A small network was shown many inputs. Here are its activations along a few directions, one row for each input.
Each table varies a few parts of the input and shows all the possible inputs, shuffled.
Descriptions start from the smaller parts, as in this example, which fits no table here: one of 5 places around a ring, together with either a single point or (one of 2 separate values, together with one of 4 places along a line) or one of 11 places along a line.
Shared parts are said once, and a part with two or three values counts as separate values.
In the rows, zero is written as 128.

Other details of the inputs shift rows strongly along two fixed directions, in all tables alike. That doesn't count.

Table:
R1: [168  97 102 110 146  82 137 120 106 156 127 112 184 163 126]
R2: [ 95 141 134 145 129 139 150 124 133 123 134 137 103 110 124]
R3: [116 131 133 131 132 122 148 111 138 120 147 130 123 135 119]
R4: [116 130 122 135 133 126 135 129 121 134 128 133 130 125 130]
R5: [ 60 159 153 151 131 144 154 113 161  97 156 139  68 114 114]
R6: [102 139 122 134 138 129 128 130 127 131 131 125 121 126 131]
R7: [119 127 116 119 155 101 133 119 133 132 141 107 142 151 122]
R8: [124 122 125 132 125 122 147 118 125 132 140 135 136 136 127]
R9: [157 109 119 116 129 107 142 117 119 141 130 122 154 147 122]
R10: [136 119 118 118 136 106 130 114 129 131 147 120 152 157 124]
R11: [ 90 147 137 136 136 132 141 114 151 111 151 128 100 126 118]
R12: [170 105 115 112 130 107 133 121 116 144 123 119 165 145 125]
R13: [103 134 128 131 141 114 133 125 134 123 140 124 120 140 125]
R14: [136 113 123 125 128 108 148 110 127 132 149 129 147 156 119]
R15: [145 131 125 127 112 154 107 147 119 135 100 134 124 100 137]
R16: [200 112 117 101 118 133  82 160 109 140  67 105 157 114 140]
R17: [105 136 132 127 145 109 141 113 144 117 146 119 117 144 116]
R18: [114 107 150 156 105 134 152 114 109 137 174 176 128 147 134]
R19: [143 117 117 111 149  95 127 125 128 134 127 105 150 153 122]
R20: [138 118 119 122 128 116 135 115 126 135 144 126 149 148 125]
R21: [123 155 144 129 111 177  84 156 144 105  97 129  90  84 140]
R22: [150 116 113 115 145 101 125 130 116 141 119 109 158 144 128]
R23: [140 114 116 123 138 105 142 122 117 143 127 121 149 144 122]
R24: [204 108 123 105 105 139  90 149 114 134  90 122 161 119 138]
R25: [104 133 126 137 126 130 149 114 130 131 149 139 121 130 125]
R26: [102 135 124 137 135 126 150 117 130 132 141 132 120 126 122]
R27: [100 162 152 141 113 177  99 151 149  97 107 137  73  79 137]
R28: [ 86 141 129 142 136 126 142 124 132 125 138 132 108 127 126]
R29: [ 90 143 140 142 129 130 142 116 146 109 154 138 104 129 123]
R30: [155  99 140 139 100 139 121 128  99 146 151 164 152 143 143]
R31: [ 77 151 141 140 144 124 143 117 153 106 151 127  93 125 119]
R32: [123 121 115 128 142 111 141 119 121 142 134 121 143 142 125]
R33: [137 119 115 116 147  97 123 127 124 135 134 115 154 152 129]
R34: [120 153 136 132 121 171  99 154 134 118  91 123  94  81 138]
R35: [160 119 124 122 111 140 114 144 113 137  98 132 137 114 134]
R36: [144 121 122 118 132 117 134 115 130 132 137 120 145 142 121]
R37: [131 123 124 119 138 104 129 121 130 126 139 119 141 153 124]
R38: [146 112 123 118 133 101 146 110 129 134 144 121 149 155 116]
R39: [ 98 141 136 143 125 142 150 125 133 122 129 137 100 111 123]
R40: [ 78 151 137 138 145 127 139 116 153 110 152 123  97 128 119]
R41: [110 135 127 127 149 111 132 124 138 122 135 115 123 136 124]
R42: [137 130 170 158  73 204  95 159 114 116 113 181  90  75 155]
R43: [229  99 111  92 109 136  83 153 106 150  73 110 177 117 139]
R44: [169 134 129 113 113 165  65 169 126 124  72 115 124  91 146]
R45: [161 133 141 119 103 160  90 151 133 113  93 129 115 100 136]
R46: [152 131 129 127 107 159 101 157 116 131  83 132 120  94 140]
R47: [116 148 134 137 114 170 106 151 128 124 100 138  98  84 140]
R48: [ 88 138 124 139 144 115 147 120 130 127 147 130 120 136 128]
R49: [112 128 123 137 130 123 148 121 122 133 137 136 131 131 128]
R50: [133 124 126 121 139 105 137 114 137 122 143 118 140 149 118]
R51: [118 121 125 133 126 116 156 111 125 134 148 137 133 145 120]
Description of these inputs: one of 3 separate values, together with either a single point or (one of 2 separate values, together with one of 8 places around a ring).
Changing only the choice among 3 separate values turns R9 into R12. The same change can be made to R46. Which row results?
> R4
Changing only the choice among 3 separate values turns R5 into R11. The same change can be made to R39. Which row results?
> R26
Change only the choice among 3 separate values in R42. List by row number the other rows that result.
> R18, R30

Table:
R52: [119 127 130 129 130 119 151 111 134 124 147 129 126 139 122]
R53: [136 109 121 131 129 114 131 125 108 146 140 135 149 143 135]
R54: [118 109 117 133 138  93 166 103 117 148 161 135 151 166 115]
R55: [130 126 130 128 124 126 138 117 134 123 134 130 128 131 120]
R56: [184 106 125 105 127 110  98 133 125 131 116 113 161 150 127]
R57: [138 140 119 118 134 140 101 153 132 120  86 108 119  98 134]
R58: [114 123 129 139 122 126 134 127 116 137 141 140 133 134 136]
R59: [121 134 134 138 116 154 116 140 117 127 121 147 115 106 141]
R60: [132 156 157 144  88 211  95 166 136 113  78 151  77  49 147]
R61: [136 113 125 132 125 120 143 125 116 144 135 133 140 139 126]
R62: [ 97 126 101 119 171  77 160 101 131 141 156 103 150 169 114]
R63: [187 108 126 105 125 113  97 135 125 131 113 111 163 149 130]
R64: [177 120 129 111 105 146  98 144 126 126  94 126 135 110 135]
R65: [ 16 177 158 165 138 147 168 104 170  86 189 150  54 121 114]
R66: [116 145 119 122 146 124 125 136 132 122 109 110 119 115 126]
Describe the family of inputs behind these rows.
> one of 3 separate values, together with either a single point or one of 4 places along a line
Change only the choice among 3 separate values in R58. List by row number the other rows that result.
> R53, R59

Table:
R67: [131 119 147 131 123 119 123 125 128 120 153 145 124 147 125]
R68: [ 94 119 131 142 158  89 173 108 117 139 160 134 128 159 113]
R69: [ 95 130 148 149 124 132 131 129 130 120 158 144 109 136 136]
R70: [ 74 123 114 150 153  80 178 113 109 142 154 141 135 163 122]
R71: [208 101 136 106 121 134  85 162 105 145  90 117 152 116 137]
R72: [162 104  77  82 191  33 145 107 118 158 131  70 204 195 112]
R73: [ 24 170 180 175 107 159 164 107 171  72 184 177  36 110 122]
R74: [142 149 144 141  83 210  70 167 123 117  87 147 102  62 160]
R75: [ 71 154 145 152 126 156 168 103 155 116 157 144  76  97 118]
R76: [197 128 129 120  98 199  58 175 104 143  49 126 136  54 163]
R77: [114 107 114 133 144  69 183 102 120 135 154 134 154 176 112]
R78: [158 163 153 134  76 251  59 185 135 115  44 141  67   6 157]
R79: [201 122 153 116  90 179  84 154 129 112  80 123 123  87 136]
R80: [151 113 135 127 138 123 111 140 111 141 115 125 140 123 143]
R81: [113 124 142 142 117 123 120 130 122 119 150 149 125 145 138]
R82: [ 86 142 153 151 129 142 155 126 142 109 129 146  81 105 121]
R83: [ 80 129 133 150 126 124 144 113 123 128 172 154 124 155 134]
R84: [ 53 177 133 142 155 148 134 136 168  99 106 111  60  83 119]
R85: [ 99 146  95 112 163  81 147 121 136 126 119  94 137 150 117]
R86: [202  92 110 108 137 118  94 146  87 167  94 109 190 136 148]
R87: [153 125 154 130  93 159  85 154 127 111 108 147 110 112 140]
R88: [185  96 127 106 128 112 132 119 126 145 126 113 157 142 121]
R89: [ 53 154 127 163 136 153 160 123 126 134 140 149  91  98 131]
R90: [218 109 131 109 104 169  52 173  94 146  63 119 160  96 158]
R91: [215  78  77  91 126  69 144 119  91 171 108 106 222 179 118]
R92: [ 81 176 143 129 135 149 110 130 168  84 130 112  78 107 126]
R93: [155 110 122 116 127 113 144 103 130 140 154 126 153 150 114]
R94: [105 120 144 135 148  99 169  98 138 127 171 134 119 150 116]
R95: [131 109 132 132 141 104 127 126 118 139 151 131 145 151 131]
R96: [101 102 103 131 151  49 211  78 121 147 177 126 162 201 100]
R97: [153 107 123 122 124 126 110 137 104 146 138 130 162 153 140]
R98: [ 44 174 136 140 169 118 152 103 172  93 169 106  85 130 111]
R99: [120 125 130 144 120 118 134 140 113 128 106 140 121 122 129]
R100: [100 132 110 115 180  68 148  95 155 123 169  89 145 176 101]
R101: [ 88 153 106 125 153 108 138 131 144 118 101  97 112 127 115]
R102: [ 51 144 122 160 140 122 168 121 110 139 145 150 105 132 129]
R103: [248  85  87  59 143  69  67 141 120 149  95  66 222 182 125]
R104: [128 109  85  88 181  15 156  81 139 133 194  93 201 237 105]
R105: [ 11 192 141 184 101 204 165 137 151 100 120 169  30  49 128]
R106: [172 112 113 114 117 131 132 132 117 149 101 119 148 117 123]
R107: [193  95 129 102 114 106 126 113 124 130 141 123 171 168 120]
R108: [ 54 145 130 155 141 132 181  86 146 126 189 150 105 135 115]
R109: [184 118 122 119 107 170  76 158 108 146  89 129 150  93 149]
R110: [109 152 155 153 108 193  96 178 124 117  74 144  69  52 152]
R111: [ 84 135 157 147 126 118 162  98 149  99 184 150 100 151 117]
R112: [ 60 142 108 124 201  55 184  78 156 129 194  90 134 182  97]
R113: [184  78  97  98 126  63 153  90 115 156 174 122 209 211 113]
R114: [ 64 147 110 154 130 133 167 123 112 141 136 150 113 120 129]
R115: [186 107 122 104 107 123 122 116 122 135 138 130 163 151 119]
R116: [106 156 131 145 105 190 122 150 131 126  91 145  85  60 138]
R117: [159 126 122 121  90 162  98 141 124 130 115 146 137 111 141]
R118: [167 129 128 120  90 182  91 152 127 127 103 139 130  94 141]
R119: [ 57 178 144 140 153 159 124 131 176  96 119 110  54  81 118]
R120: [ 75 127 118 148 157 102 167 110 111 153 157 137 128 143 130]
R121: [241 101 112  94  81 166  42 176  91 148  61 131 184 106 165]
R122: [171 112 139 114  99 126 121 118 131 116 134 137 143 147 126]
R123: [171 128 160 132  98 176  70 168 125 115  84 133 104  81 142]
R124: [ 70 151 170 159 126 152 153 113 158  92 164 155  67 110 118]
R125: [151 108 123 119 132 111 156 121 123 139 126 120 145 143 117]
R126: [224 120 115  75 111 138  37 170 132 118  57  90 161 123 139]
Changing only one part turns R86 into R83. The same change can be made to R75. Which row results?
> R113
Changing only one part turns R89 into R76. The same change can be made to R110. Which row results?
> R80
Describe the family of inputs behind these rows.
> one of 6 places along a line, together with either one of 2 separate values or one of 8 places around a ring
Which other rows agree with R92 in the place on the line of 6? List them by row number.
> R67, R69, R74, R97, R103, R107, R111, R115, R118
Change only the place on the line of 6 in R85. List by row number the other rows that result.
> R72, R92, R98, R104, R112
Change only the choice among 2 separate values in R101. List by row number the other rows that result.
> R85

Table:
R127: [ 85 152 150 158  98 175 132 142 136 118 108 167  70  79 132]
R128: [218  89 112 104 109 127  97 154  85 164  89 125 179 128 137]
R129: [ 64 174 145 144 123 183 116 133 158 102 119 131  58  81 129]
R130: [137 114 116 138 124 131 125 126 117 134 144 144 140 140 134]
R131: [ 85 140 125 139 150 111 149 116 148 114 157 120 106 142 112]
R132: [185 123 132 102 117 150  83 147 122 123  98 113 141 121 139]
R133: [193 105 130 115 100 141 100 157 109 137  84 125 157 118 141]
R134: [ 80 164 146 138 114 161 123 135 157  96 108 126  72  85 129]
R135: [ 66 141 145 165 128 149 165 114 142 123 165 155  88 110 115]
R136: [ 78 131 134 140 159  99 175  81 144 116 191 134 113 167 110]
R137: [113 100 124 130 159  50 181  80 125 145 197 126 172 199 114]
R138: [165 133 126 111 132 145  91 159 119 134  63 107 130  89 135]
R139: [146 130 113 106 143 115  90 144 120 137  93 101 151 127 129]
R140: [220  97 126 104 101 127  91 153 112 142  85 115 177 136 140]
R141: [ 76 122 117 147 145  86 177  89 113 143 193 148 147 168 123]
R142: [ 94 163 155 143 109 181 125 134 165  94 123 137  61  91 126]
R143: [131 105  81 105 177  29 182  98 118 158 164 100 197 197 115]
R144: [167 121 127 117 114 145 101 145 116 125 123 131 145 127 145]
Describe the family of inputs behind these rows.
> one of 3 separate values, together with one of 6 places along a line
Changing only the choice among 3 separate values turns R143 into R139. The same change can be made to R142. Which row results?
> R132
Change only the place on the line of 6 in R138. List by row number the other rows that result.
> R128, R131, R135, R136, R137
